These are the activations of a small neural network, seen along a few directions. Each row is one input.
Each table varies a few parts of the input and shows all the possible inputs, shuffled.
A made-up example of a description, with smaller parts first: line(4) and (point or line(11) or (values(3) and ring(5))).
Shared parts are said once, and a part with two or three values counts as separate values.
In the rows, zero is written as 128.

Other details of the inputs shift rows strongly along two fixed directions, in all tables alike. That doesn't count.

Rows:
row 1: [127 130 130 124 132 117 124 123 122 136 123 125 131 128]
row 2: [129 129 126 125 129 127 149 122 118 146 125 139 140 126]
row 3: [118 147 134 141 136 149  73 132 157  83 135 132 104 133]
row 4: [132 124 131 127 113 135 141 131 111 117 141 124 120 131]
row 5: [135 130 127 118 120 127 139 136 110 120 146 115 114 139]
row 6: [132 115 124 131 124 104 143 114 103 159 118 132 141 125]
row 7: [122 129 144 128 125 126 123 110 142 138 113 145 138 114]
row 8: [126 129 123 129 129 125 147 124 120 143 129 143 141 126]
row 9: [138 136 118 130 134 151  89 142 166  87 137 117 127 136]
row 10: [120 143 148 141 130 142  27 109 174  91 105 154 106 130]
row 11: [138 116 120 126 128 122 138 135 137 155 117 124 163 126]
row 12: [132 126 127 123 112 128 146 136 113 112 145 123 120 127]
row 13: [124 114 145 127 129 107  99  90 136 166  89 158 151 112]
row 14: [136 129 132 120 113 139 158 135 114 119 149 119 114 131]
row 15: [127 121 118 130 129 106 153 119 103 160 122 122 143 129]
row 16: [120 124 133 133 141 106 134 115 119 161 111 137 153 113]
row 17: [128 136 125 128 130 138 139 136 119 123 140 123 120 136]
row 18: [122 140 127 135 132 145 114 137 130 102 147 119 109 137]
row 19: [126 143 124 131 134 131 122 143 128 107 142 113 111 131]
row 20: [128 106 102 122 140 123 163 135 123 154 110 118 139 137]
row 21: [121 128 138 130 137 121 133 123 120 152 121 124 135 123]
row 22: [117 121 143 135 142 107 123 101 133 178  96 153 161 113]
row 23: [140 123 110 122 130 130 143 142 133 134 132 114 151 132]
row 24: [131 125 132 124 124 120 126 119 113 144 116 130 128 135]
row 25: [127 102 110 129 142 119 153 131 130 159 105 122 144 135]
row 26: [124 124 138 121 121 120 127 110 133 137 121 144 137 117]
row 27: [130 147 129 129 126 148 132 147 129 104 153 114 102 141]
row 28: [129 121 118 132 131 104 149 119 105 156 122 123 142 124]
row 29: [116 112 154 129 131 105 102  80 146 174  78 171 166 104]
row 30: [129 139 126 127 129 135 139 152 119 107 154  99 101 137]
row 31: [127 129 122 135 135 119 153 138 110 134 141 117 130 123]
row 32: [123 123 140 129 134 115 129 104 132 173  99 156 157 115]
row 33: [122 117 126 130 137 103 150 116 107 175 108 126 150 120]
row 34: [132 118 105 128 143 135 131 145 145 109 125 112 116 145]
row 35: [130 106  94 122 141 126 174 143 116 145 125 108 130 142]
row 36: [135 125 124 127 116 135 140 133 108 121 145 118 110 133]
row 37: [117 124 143 131 142 112 124 112 125 163 107 135 147 116]
row 38: [134 136 133 120 119 139 123 141 119 108 145 115  99 147]
row 39: [116 115 142 128 129 103 112  91 139 166  92 167 164 105]
row 40: [132 128 127 125 117 140 142 132 120 114 145 129 116 127]
row 41: [117 123 139 130 137 109 120  98 139 168 100 162 163 110]
row 42: [127 137 130 123 119 136 146 132 130 115 145 126 123 122]
row 43: [132 117 101 128 145 141 133 146 145 105 133 110 112 147]
row 44: [125 123 142 122 119 119 119 110 131 135 117 143 138 121]
row 45: [112 145 157 141 129 158   7 106 200  73 102 175 105 121]
row 46: [127 137 139 134 121 145  67 123 156  87 129 137  98 127]
row 47: [145 129 110 124 129 131 145 153 134 113 142 104 144 135]
row 48: [147 118 106 123 130 116 167 149 118 136 139 104 157 128]
row 49: [133 140 119 125 125 130 135 143 116 107 151 108 110 137]
row 50: [130 135 133 126 119 142 148 133 126 119 140 123 117 125]
row 51: [118 139 141 143 137 132  43 107 168 104 103 150 119 124]
row 52: [142 133 131 120 108 148 146 149 110  99 162 102  92 142]
row 53: [126 119 136 127 127 117 143 107 122 161 102 147 154 111]
row 54: [130 111 107 128 140 134 143 147 136 120 126 109 121 143]
row 55: [123 118 138 124 122 109 125 106 124 149 107 148 152 114]
row 56: [123 133 130 125 123 122 135 120 134 130 126 142 138 114]
row 57: [120 126 136 129 141 113 132 119 120 154 118 129 144 115]
row 58: [127 135 120 132 131 135 146 139 116 122 148 123 121 135]
row 59: [126 121 128 128 125 110 151 119 121 150 119 145 151 108]
row 60: [137 129 127 119 115 139 157 136 110 119 146 120 115 129]
row 61: [141 130 117 127 125 144 131 153 143 110 146 105 135 137]
row 62: [144 120 112 125 127 127 155 150 127 130 141 103 153 132]
row 63: [129 102  98 125 146 121 161 133 124 150 113 118 139 136]
row 64: [129 143 121 129 129 137 142 147 124 106 157 117 114 133]
row 65: [127 119 132 126 129 104 128 108 114 161 105 141 148 120]
row 66: [132 137 127 121 124 133 134 148 117 109 149 105 105 141]
row 67: [138 135 131 123 112 145 126 138 118 104 145 114  99 139]
row 68: [117 123 136 132 145 105 116 107 129 165  98 139 151 114]
row 69: [128 139 125 127 131 133 145 139 122 123 149 119 122 131]
row 70: [108 146 155 147 141 145  10 103 202  94  89 182 126 117]
row 71: [106 146 155 151 148 140   5  98 203  99  85 179 126 119]
row 72: [132 122 123 127 121 119 143 126 102 142 128 123 127 136]
row 73: [127 140 129 130 121 149 116 137 143  89 145 133 110 125]
row 74: [123 107 112 127 141 127 137 132 137 149 102 125 137 135]
row 75: [124 139 141 132 115 154  78 130 151  74 136 137 100 131]
row 76: [122 122 138 128 135 108 113 109 128 162  97 139 145 124]
row 77: [127 141 127 127 129 137 129 148 125 108 146 104  99 139]
row 78: [126 131 121 135 137 114 138 132 117 138 129 120 129 122]
row 79: [125 122 118 132 135 106 159 126 102 161 125 118 141 125]
row 80: [138 124 135 120 114 133 140 133 113 121 144 115 111 133]
row 81: [131 137 128 124 123 139 154 141 121 119 155 121 119 133]
row 82: [136 126 132 120 112 138 148 133 108 116 141 118 117 134]
row 83: [132 119 127 131 120 118 134 119 113 141 125 131 128 121]
row 84: [126 112 128 130 128 107 162 107 112 176 109 150 163 108]
row 85: [137 133 130 117 116 137 141 147 108 106 158 104 100 147]
row 86: [127 143 125 132 127 147 114 140 141  95 146 136 113 132]
row 87: [130 125 131 123 120 121 125 119 120 133 125 133 128 122]
row 88: [129 147 121 126 122 143 142 148 129 100 158 123 112 130]
row 89: [134 131 139 120 108 143 140 140 118  98 153 113 107 136]
row 90: [119 115 134 132 141 108 138 109 112 178 103 139 158 118]
row 91: [130 136 122 125 125 129 136 137 114 123 137 111 114 140]
row 92: [138 137 137 121 107 151 136 144 121  91 155 110  98 140]
row 93: [124 143 127 136 134 141 103 135 145  98 141 133 113 133]
row 94: [141 128 113 120 125 139 138 150 134 121 138 108 142 134]
row 95: [128 133 117 134 133 123 140 138 116 125 142 112 117 129]
row 96: [125 141 135 128 116 151  97 136 150  78 143 138  98 128]
Each input here is: ring(8) and (values(2) or ring(10)).
The inputs of row 68 and row 78 match in every part but the ring(8) part. If row 26 is changed in the same way as row 68 into row 78, which row does it become?
> row 96
The inputs of row 45 and row 14 match in every part but the ring(8) part. If row 63 is changed in the same way as row 45 into row 14, which row does it become?
> row 74
The inputs of row 93 and row 22 match in every part but the ring(8) part. If row 3 is changed in the same way as row 93 into row 22, which row does it become?
> row 37
Start at row 92 and move only the ring(8) part, one step at a time. The first step leads to row 89. Which rows follow, in order?
> row 44, row 55, row 12, row 75, row 4, row 82
Start at row 33 and move only the ring(10) part, one step at a time. The first step leads to row 91. Which rows follow, in order?
> row 24, row 67, row 82, row 60, row 53, row 2, row 17, row 90

Rows:
row 97: [120 145 127 126 127 114 172 134 100 144 150 127 117 120]
row 98: [131 157 134 129 118 141 114 148 117  94 156 111  98 141]
row 99: [125 113 137 120 128 112 131  95 120 169  96 151 158 112]
row 100: [147 121 123 113 119 116 202 139  84 165 154 110 161 124]
row 101: [109 129 138 127 137 100 159 103 116 178 116 160 153 108]
row 102: [121 140 146 138 125 127  72 110 137 110 114 142 102 125]
row 103: [122 113 130 129 123  95 159 102  92 170 111 139 149 116]
row 104: [136 127 120 119 131 136  97 139 163 103 120 114 123 144]
row 105: [128 120 138 128 115 138 111 110 142 130 111 140 130 118]
row 106: [116 129 153 133 130 137  53  95 163 107  93 163 127 123]
row 107: [119 109 153 136 140  80 105  72 130 218  68 176 203 100]
row 108: [150 132 118 116 117 107 214 152  63 165 173  93 137 130]
row 109: [139 124 115 119 119 101 198 128  66 172 147 106 129 122]
row 110: [121 165 142 122 125 174 100 150 161  51 166 128  81 139]
row 111: [113 139 153 138 126 143  35 113 168  74 116 154  95 134]
row 112: [132 111  97 131 150 113 207 146  87 170 129 109 144 135]
row 113: [131 139 100 139 134 173 118 164 147  65 162 108  82 157]
row 114: [119  92 143 125 134  84 132  84 116 197  77 167 177 103]
row 115: [156 134 116 117 100 154 198 174  98 101 191  85 112 140]
row 116: [129 121 120 127 148 127 125 139 139 132 123  99 129 140]
row 117: [133 121 118 123 137 123 130 140 139 128 119 102 133 143]
row 118: [145 133 111 109 109 133 219 160  72 128 177  88 128 139]
row 119: [128 136 145 132 116 153  81 125 160 102 121 141 123 128]
row 120: [123 130 129 128 121 123 131 113 112 136 128 132 125 125]
row 121: [137 121 102 122 126 132 132 146 140 115 132 123 128 145]
row 122: [126 134 140 132 124 126  94 128 126 107 135 130  96 128]
row 123: [131 131  98 129 141 149 187 176 101 112 175  73  95 152]
row 124: [150 135  94 108 116 158 150 179 133  61 176  82  89 158]
row 125: [129 125 106 137 135 149  96 137 160 103 118 140 115 143]
row 126: [107 119 160 138 139 120  85  81 178 163  66 192 162  93]
row 127: [128 123 144 134 117 144  89 114 151 103 112 144 114 122]
row 128: [119 104 150 135 125 118  86  96 154 146  88 164 142 109]
row 129: [106 136 143 148 162 150  29 122 192 102  93 133 115 138]
row 130: [126 161 136 130 114 165  90 152 140  58 166 114  88 150]
row 131: [125 111 101 144 154  64 177 115 113 202 100 142 224  77]
Describe the family of inputs behind these rows.
> point or ring(10) or (line(4) and (point or line(5)))
Which other rows does row 128 become when the line(4) part takes its other values? List them by row number.
> row 111, row 114, row 122
Which other rows does row 130 become when the line(4) part takes its other values? List them by row number.
> row 98, row 118, row 119

Rows:
row 132: [139 114 132 134 134 136  32 121 185 112  85 132 140 137]
row 133: [134 117 117 127 120 170  75 135 171  69 122 129 101 148]
row 134: [134 144  89 120 145 120 207 184  94 126 186  67 120 144]
row 135: [140 130  91 121 140 128 211 190 103 105 182  56 121 139]
row 136: [115 107 164 134 136 100 132  79 121 223  72 175 207  95]
row 137: [117 145 160 126 120 142  65 117 139  82 134 138  62 135]
row 138: [132 127  92 119 136 127 204 149  96 144 152 117 126 149]
row 139: [133 124  88 121 131 144 226 179 106  99 175  84 106 136]
row 140: [117 150 159 137 122 166  67 125 154  95 130 125  74 143]
row 141: [106 149 124 141 153 155  72 133 191  87 112 156 106 134]
row 142: [150 136 124 115  97 118 226 145  75 150 173 122 151 110]
row 143: [141 164 141 123 102 178 133 159 130  63 191 110  98 131]
row 144: [137 139 125 134 136 146  36 132 168  91 109 124 119 155]
row 145: [135 160 142 112  86 143 131 150 116  46 190 113  73 136]
row 146: [123 114 147 112 110  83 163 101  80 167 126 145 137 114]
row 147: [136 104 106 122 128 121 148 118 119 156 109 142 147 140]
row 148: [130 127 141 115 103  91 163  93 100 175 124 161 171  87]
row 149: [114 149 162 129 126 156  59 112 146  89 119 130  71 140]
row 150: [115 145 132 139 159 125  39 112 176 131  94 146 146 139]
row 151: [123 121 110 162 131  94 149 113  67 154 131 136 134 102]
row 152: [130  86 124 135 151  84 120 106 150 195  65 132 195 107]
row 153: [123 115 149 131 128 119 164 110  99 187 113 132 153 122]
row 154: [119  78 125 137 149  98 120  82 159 196  49 173 187 100]
Describe the family of inputs behind these rows.
> point or ring(10) or (values(2) and ring(6))
What sort of input is row 132?
> values(2) and ring(6)
